A small network was trained on made-up records. Each row is its average activation on records with the value named, seen along a few directions.
Values that are neighbours, or in one group, have similar rows; names and order tell nothing.
In the rows, 500 means zero.
Random noise pushes rows far along 2 fixed directions. That doesn't count. These rows show it; they differ only by the noise:
[531 471 540 570 436 520 443 505 589 461 568 663 501 437 486 448]
[512 552 540 384 379 698 437 490 568 512 528 624 709 460 510 456]
[543 400 556 700 478 356 466 530 577 448 581 628 375 428 437 440]
[528 402 601 600 453 337 517 564 490 538 520 426 542 461 356 436]


Field LEPI:
guv: [508 558 509 493 439 724 425 506 596 433 580 728 556 464 531 512]
zed: [547 435 571 628 549 288 390 574 444 430 518 457 371 578 519 527]
dufom: [414 481 384 765 633 492 557 476 524 475 605 715 130 443 596 488]
sotir: [412 474 323 598 610 336 585 471 454 580 418 368 363 490 520 472]
fode: [529 529 545 340 507 464 458 491 376 551 461 362 575 596 565 609]
mase: [497 640 500 314 511 694 460 384 566 424 364 533 442 556 626 569]
patob: [614 570 426 519 575 558 511 397 583 483 407 615 360 642 557 501]
dufop: [554 371 446 575 544 413 456 460 586 344 584 668 414 373 571 547]
gopat: [362 530 458 429 500 485 685 592 366 565 546 213 575 474 386 496]
The values of LEPI form a ring.
Q: Which values are neighbours of sotir? Give them in the order they are listed.
A: dufom, patob
Q: Which values are neighbours of fode? Give them in the order they are listed.
A: zed, mase

Field MIS:
nav: [462 364 777 808 453 241 579 675 509 608 563 323 204 499 341 468]
givug: [610 485 573 435 419 526 345 438 639 276 504 676 503 542 561 593]
nizip: [461 521 536 250 513 452 383 574 379 587 659 333 768 543 542 587]
tov: [533 528 468 612 575 304 563 419 411 692 301 309 407 708 348 413]
vebef: [405 342 429 571 579 384 670 613 333 581 476 245 762 429 302 514]
digig: [368 313 536 727 710  39 616 627 199 499 524 231 367 433 394 449]
guziv: [501 523 483 472 625 461 655 403 432 561 458 462 217 510 630 546]
mibas: [455 580 524 380 213 676 609 562 534 590 536 509 677 369 491 418]
deta: [505 606 345 650 651 545 511 524 424 365 547 601 206 526 547 550]
nuka: [556 554 403 564 492 484 615 657 617 550 521 456 663 433 295 308]
kole: [484 378 462 524 439 412 502 378 517 739 321 327 598 604 484 457]
vuz: [587 393 612 508 502 370 339 555 450 400 535 484 559 572 563 531]
sef: [594 529 576 407 483 644 400 317 718 256 442 720 390 383 479 606]
The values of MIS form a star with 3 arms.
Q: Which values are neighbours of kole? Give them in the order they are listed.
A: tov
Q: Which values are neighbours of mibas? Give them in the order they are listed.
A: nav, nuka
Q: Which values are neighbours of vuz? Give them in the order they are listed.
A: givug, nizip
